These are the activations of a small neural network, seen along a few directions. Each row is one input.
In each table, some parts of the input vary, and every possible input appears once, in random order.
Descriptions start from the smaller parts, as in this example, which fits no table here: ring(5) and (point or (values(2) and line(4)) or line(11)).
Shared parts are said once, and a part with two or three values counts as separate values.

Other details of the inputs shift rows strongly along three fixed directions, in all tables alike. That doesn't count.
These rows show it; all are for the same input, with only those details redrawn:
[-49 -18   4 -11  -1 -17 -39   4  31 -26  48 -29]
[ 10  -1  -6 -13 -19  11   0   7   0  30  -7  34]
[ 24  54  27 -24  38  37 -12   9 -24  -9 -42  39]
[ 10   3   2 -15  -6  10  -9  -1  -3  17 -12  28]
[ -5 -15  12 -18   2  -6 -37 -17   4  -2   4  -3]
[ 16  19  21 -22  22  14 -26 -11 -15  -4 -23  20]
[  2  22  -5 -11  -7  24   9  30   2  19  -9  41]
[  4  14  -7 -10 -13  22  11  29   3  26  -9  42]

Rows:
row 1: [-12 -16  15 -11  39 -15 -37 -13 -22 -74  24 -46]
row 2: [ 36 -40   0 -19 -23  -8 -19 -39 -13  28 -21  31]
row 3: [ 13  65  47 -25  78  23 -46 -11 -43 -53 -30 -20]
row 4: [ 22 -25 -10   3 -11 -18   7 -30 -11  23  -4 -23]
row 5: [-29  15 -24  12   2   4  55  58  18 -19  24   4]
row 6: [ 22  28 -13  -4   0  30  29  40 -24  16 -19  44]
row 7: [ 24   2   1   1  17  -6  17 -14 -17   0 -16 -13]
row 8: [-21  18 -18   1  -5  18  31  62   7  -5  13  31]
row 9: [ -8 -14  -4   6  18 -21  10  -6  -1 -30  14 -37]
row 10: [-33  29 -23  16 -13   5  45  57  25  20  26  -7]
row 11: [-29 -12  20  -7  46 -38 -29 -29   9 -70  30 -68]
row 12: [ 14  52   4   3  45  26  46  40 -22 -36 -24  11]
row 13: [-19  10  -7   1   9   8  -8  30 -10 -19  27 -23]
row 14: [ -1  -7  -1  -3   5 -17   9 -16   9  -3   0 -10]
row 15: [-62 -78 -17  -4 -30 -46 -33  -2  46 -40  79 -38]
row 16: [ 31  12  26  61 -39  29  -4 -52  11  59 -54  20]
row 17: [-11  24 -18   6   9  25  34  66 -12 -14   8  17]
row 18: [ 31 -35  -3 -10 -29 -19   2 -50   5  44 -20  14]
row 19: [ 28 -11 -12  -9  -2   9  16   6 -28  -3 -17  32]
row 20: [  3 -28  -4 -14 -32 -11 -21 -22   7  33   5   8]
row 21: [ 26 -16   9 -21  -7   0 -28 -33 -12  19 -20  21]
row 22: [ -8  32   7  79 -36  34  15   6  21  41 -20  -5]
row 23: [ 64  10  39 -27  59   8 -47 -59 -69 -35 -51  -8]
row 24: [-24  24   5  -3  23   2  24  28  22 -26   4   8]
row 25: [  1   0  23 -10  40 -26 -36 -46  -9 -35   2 -56]
row 26: [-13  12  19 -20  34   4 -23   1  -4 -46   0   5]
row 27: [ -1  36   5   0  12   5  19  13   5  12 -14  -1]
row 28: [ 13 -70 -34   4 -72 -32  28 -23  31  65  10  25]
row 29: [-34  12 -21   6   0  11  26  67   8 -20  31  10]
row 30: [-21  27 -18   9   0  10  55  54  20  -2   9  20]
row 31: [ 32 -24  -1  -6   2 -21   2 -44 -12  12 -18  -8]
row 32: [-23 -50   0 -13  -9 -36 -60 -43   8 -23  40 -49]
row 33: [-37  17 -28   9 -15  17  23  72  15   8  39   9]
row 34: [ 19 -38  -4  -8 -37 -25  -2 -48  15  48  -8   2]
row 35: [ 25  56  17  -3  40  18  14   6 -28  -4 -34  -9]
row 36: [ 11  -5   4 -12   8   2 -16  -8 -14  -6  -6  11]
row 37: [-21 -10 -17  92 -72  12  21   6  34  59  13 -24]
row 38: [ 21 -33 -15  -3 -30 -10 -12 -20 -20  35   4 -14]
row 39: [-10  25  -2   2   9   1  20  16  12   4   0  -3]
row 40: [-85   5   5   1  26 -24  -1  41  56 -80  66 -48]
row 41: [ 24   8   9  -9  26  -4  17 -19 -13 -19 -29  14]
row 42: [-23 -64 -12  -6 -41 -39 -42 -33  19  17  46 -38]
row 43: [ 19   1   6  73 -59  22   8 -36  14  67 -37  11]
row 44: [ 35 -24   0 -16  -3  -2  -7 -23 -28  -4 -21  28]
- Changing only one part turns row 28 into row 7. The same change can be made to row 34. Which row results? => row 35
- Changing only one part turns row 2 into row 6. The same change can be made to row 24. Which row results? => row 11
- What is each input in this table made of? => line(4) and (point or (values(2) and line(5)))
- Which other rows does row 27 become when the values(2) part takes its other values? List them by row number. => row 42
- Which other rows does row 16 become when the line(4) part takes its other values? List them by row number. => row 22, row 37, row 43
- Which other rows does row 1 become when the line(5) part takes its other values? List them by row number. => row 13, row 17, row 23, row 38

Rows:
row 45: [ -7   2 -13   4  -6 -22  56  16   7   5  12 -36]
row 46: [ 16  26  -6 -20 -22  32  12  34  -7  48 -17  51]
row 47: [  5  13 -40   6 -24   7  58  46   4  51   4  28]
row 48: [-17  50   2  -1  52   5  11  33  -4 -31   9 -30]
row 49: [  9  10 -21  48 -41   6  86  26  14  43 -15   4]
row 50: [-40  18   5   0  63 -12  -2  29   7 -84  35 -45]
row 51: [ 10  30   7 -22  20  21  27  28   5  -9 -24  57]
row 52: [ 40 -13  48  -7   4   4 -71 -88 -25   3 -47  -2]
row 53: [ 74 -20 -16 -11  -4   5  37 -25 -40  33 -56  56]
row 54: [  2 -85  -9 -17 -21 -44 -55 -56 -10 -24  35 -36]
row 55: [-52 -58 -36  -2 -63 -15   5  44  44  13  68  12]
row 56: [-48  -9   4  22 -19 -16 -12  -5  53  -5  30 -23]
row 57: [ 24   2  14  16 -21  20 -18 -25 -13  28 -32  17]
row 58: [ -2  18 -11  34 -22  14  35  18  19  33 -13  21]
row 59: [ 10 -75 -32   4 -48 -34 -19 -30 -10  37  33 -33]
row 60: [-37   9   9 -15  27   5 -21  34   3 -54  29  -8]
row 61: [ 43  36  34   0  14  26  -5 -42  -9  24 -70  44]
row 62: [ 16  67  26   9  11  55   4  23 -16  14 -48  50]
row 63: [-16  49  32  30  61   9 -15  -4   0 -55  -5 -49]
row 64: [-16 -52 -67  24 -67   0  57  66  11  37  51  24]
row 65: [ 27 -33  13 -32 -14 -12 -51 -53 -17  23 -11  -3]
row 66: [-29  -8 -25  -5 -26 -17  19  23  35  26  32   0]
row 67: [-44  31  16  31  32  -3 -11  10  23 -45  22 -51]
row 68: [ 18  94  42  18  64  55 -11  22 -42 -38 -51   5]
row 69: [  3 -76 -25  -5 -47 -37 -34 -37  -4  31  36 -37]
row 70: [ 16 -71   4 -26   0 -47 -32 -72   3 -15   2 -11]
row 71: [ 45 -25   2 -21   2 -19 -13 -59 -20  32 -28   3]
row 72: [ 26  -5  -1 -21 -14   6 -14 -11 -22  34 -17  19]
row 73: [-41  -5  -7   5  21 -29  42  31  18 -62  37 -53]
row 74: [ 27  43   5 -10  38  39  17  38 -47 -25 -29  36]
row 75: [-24 -13 -35  43 -69  18  29  42  24  50  26  15]
row 76: [  8  55  -3 -13  17  37  16  49 -24  11 -14  26]
row 77: [ 18 -18  -8 -22 -30 -11   6 -18  14  51 -11  33]
row 78: [-50  -2   0  -8  36 -26 -10  13  23 -72  48 -38]
row 79: [ 22 -31  31   9   5 -25 -44 -92   2   3 -27 -23]
row 80: [-33  23  14  35  22  12 -26  17   1 -44  25 -55]
row 81: [ 44 -21  37 -41  43 -20 -45 -82 -25 -34 -42  10]
row 82: [ 13  34  -6 -17  -3  18  31  26   8  40 -22  47]
row 83: [-58   9  16 -21  29  -5 -39  31  17 -73  47 -24]
- What is each input in this table made of? => values(3) and (point or (values(2) and line(6)))
- Changing only the values(3) part turns row 72 into row 60. The same change can be made to row 48. Which row results? => row 50
- Which other rows does row 80 become when the line(6) part takes its other values? List them by row number. => row 52, row 57, row 62, row 68, row 75
